These are the activations of a small neural network, seen along a few directions. Each row is one input.
Each table varies a few parts of the input and shows all the possible inputs, shuffled.
Descriptions start from the smaller parts, as in this example, which fits no table here: one of 2 separate values, together with either a single point or one of 11 places around a ring or (one of 4 places along a line, together with one of 5 places around a ring).
Shared parts are said once, and a part with two or three values counts as separate values.
In the rows, zero is written as 128.

Other details of the inputs shift rows strongly along two fixed directions, in all tables alike. That doesn't count.

A family of inputs:
x1: [ 17 155 137 127 179 193 110  76 215 130  94]
x2: [ 99 237 145 111 151 212  57 199 136  75 109]
x3: [ 26 162 150 111 202 190 113  65 208 117 125]
x4: [131  91 119 131 122  94 168  78 149 149 137]
x5: [162 166 109  97 100 172  95 223 138 104 143]
x6: [221 132 106 116  73  86 103 227  51 125 167]
x7: [168  77 119 134 102  99 199  93 119 132 121]
x8: [143  89 127 132 126 116 182  77 138 135 125]
x9: [162 187 128 119 111 153  79 214  99  96 131]
x10: [197  47 124 165  89  44 188  89  63 152 109]
x11: [ 92 143 150 148 156 113 137  67 132 133 110]
x12: [117  96 133 163 130  78 140  77 116 159 116]
x13: [ 97 116 131 117 153 149 161  79 154 129 125]
x14: [200  40 110 141  80  63 214  94 100 150 130]
x15: [160  72 130 165 112  77 153  94  88 153 113]
x16: [ 91 231 119  87 143 208  72 200 183  84 141]
x17: [222 139 116 114  79  66  93 223  62 127 199]
x18: [146 159 106  91 106 150  68 221 145 117 184]
x19: [ 15 157 155 146 198 191  97  75 160 127  75]
x20: [163  64 114 125 109  87 184  93 115 152 147]
x21: [ 91 117 140 161 146 140 133  90 125 127  73]
x22: [187  41 126 160 100  16 157  91  71 178 168]
x23: [159 187 124 120 105 157  88 217  96  87 115]
x24: [152 162 104 106  90 178 101 230 137 100 128]
x25: [121  89 146 148 146  75 136  75 110 160 141]
x26: [227 137 111 125  71  93 103 226  60 118 152]
x27: [ 19 149 148 112 198 191 101  72 211 129 118]
x28: [154 169 109  85 113 147  79 215 142 108 187]
x29: [122  68 117 131 123 115 164  87 137 156 131]
x30: [138 103 143 155 127 101 170  73  97 126  93]
x31: [149 191 121 118 110 131  70 213 109 112 142]
x32: [ 95 131 151 139 160 130 141  73 115 128 109]
x33: [ 60 150 154 150 173 135 123  64 151 134  95]
x34: [ 22 168 162 137 202 190 107  68 157 118  79]
x35: [131  77 124 137 119 122 183  87 140 140 100]
x36: [164  86 142 145 125  49 156  80  86 154 163]
x37: [128  72 123 141 121 120 166  85 145 150 116]
x38: [150 162 105  88 106 167  95 219 132 110 155]
x39: [ 61 129 133 126 161 153 136  71 190 139 107]
x40: [164 171 110  97 102 171 100 219 137  98 147]
Description of these inputs: one of 2 separate values, together with one of 4 places along a line, together with one of 5 places along a line.
The inputs of x29 and x37 match in every part but the place on the line of 5. If x19 is changed in the same way as x29 into x37, which row does it become?
> x15
Which other rows does x33 become when the choice among 2 separate values takes its other values? List them by row number.
> x4
A walk changes only the place on the line of 5. It starts at x25 and steps to x31. List the rest of the walk in order.
> x6, x26, x10

A family of inputs:
x41: [204 111 109 121  82  65 132 170  92 139 179]
x42: [ 70 197 148 131 162 184  87 138 147 101  90]
x43: [114  98 136 135 144 106 142  81 133 148 137]
x44: [170 165 116 103 104 123  94 202 110 112 175]
x45: [216  99  97 115  66  83 156 176 102 131 164]
x46: [137 107 119 120 119 135 148 126 140 130 130]
x47: [102  81 151 165 154 100 167  36 114 150  89]
x48: [148 169 121 101 118 144  84 201 119 111 165]
x49: [107  90 151 162 153  97 174  32 113 146  93]
x50: [106  54 126 148 134 109 184  46 151 162 106]
x51: [122  90 127 127 134 129 168  85 142 137 121]
x52: [140 117 120 118 119 132 154 121 139 124 132]
x53: [ 62 181 144 136 162 189  78 145 146 108  86]
x54: [ 70 190 150 128 169 192  87 140 139 100  92]
x55: [ 72 176 129 110 153 203 104 143 186 104 107]
x56: [153 180 125 124 109 143  84 204 102 103 128]
x57: [109  93 129 140 139 104 135  86 136 156 131]
x58: [203 106 108 122  82  67 128 171  92 141 179]
What do these inputs look like to the network?
> one of 3 separate values, together with either a single point or one of 5 places around a ring
The inputs of x46 and x47 match in every part but the choice among 3 separate values. If x45 is changed in the same way as x46 into x47, which row does it become?
> x42
Which other rows does x53 become when the choice among 3 separate values takes its other values? List them by row number.
> x50, x57

A family of inputs:
x59: [228 121  95  96  66  97 160 193 119 109 187]
x60: [ 93  55 152 168 158  85 167  26 118 160  92]
x61: [ 94  36 118 143 135 104 191  29 186 171 119]
x62: [ 89  48 129 141 153  94 187  22 151 176 120]
x63: [112  66 137 132 148  90 200  23 134 159 127]
x64: [ 68 214 154 121 174 218  88 151 145  70  84]
x65: [212 120 103 147  61  78 109 211  61 132 129]
x66: [230 108  99 120  57 115 143 206  87 123 143]
x67: [ 76 205 130  82 157 204  92 161 202  90 140]
x68: [124  71 151 150 152  88 188  21 124 159 112]
x69: [212 104  88  97  65  83 128 207 127 137 196]
x70: [206  94  82 106  62 101 129 215 100 142 173]
x71: [ 52 214 149 136 169 191  58 158 148 106  79]
x72: [103  72 162 162 162  86 183  13 108 145  93]
x73: [106  43 122 140 127 118 219  23 182 152 104]
x74: [ 62 192 142 125 156 233  86 163 155  79  67]
x75: [232 101  93 120  56  96 114 229  83 139 167]
x76: [199 132 125 129  96  55  79 198  53 131 197]
x77: [ 65 211 139 137 150 218  85 156 148  85  50]
x78: [ 51 208 135  94 179 181  45 157 168 118 168]
x79: [ 57 205 132  91 171 177  48 155 200 113 179]
x80: [ 71 233 152 133 169 204  88 145 137  77  69]
x81: [ 62 232 159 129 173 193  73 146 136  90  79]
x82: [ 67 183 136 126 153 211  60 186 150  96  91]
x83: [101  44 124 144 134 123 217  22 151 157  92]
x84: [241 124  92  96  61  94 156 210  77 112 184]
x85: [236 130 110 115  75 100 144 194  77 114 162]
x86: [101  53 144 158 156  93 174  20 140 175 106]
x87: [209 130 117 117  93  61  85 193  74 146 212]
x88: [ 82  91 169 186 171  47 145   8 100 176 120]
What do these inputs look like to the network?
> one of 5 places along a line, together with either a single point or one of 5 places around a ring
Which other rows does x68 become when the place on the ring of 5 takes its other values? List them by row number.
> x66, x75, x85, x86
Which other rows does x70 become when the place on the ring of 5 takes its other values? List them by row number.
> x62, x63, x83, x84
Which other rows does x88 become when the place on the line of 5 takes its other values? List them by row number.
> x76, x78, x79, x87
Which other rows agree with x81 in the place on the line of 5? List them by row number.
> x65, x71, x77, x80, x88
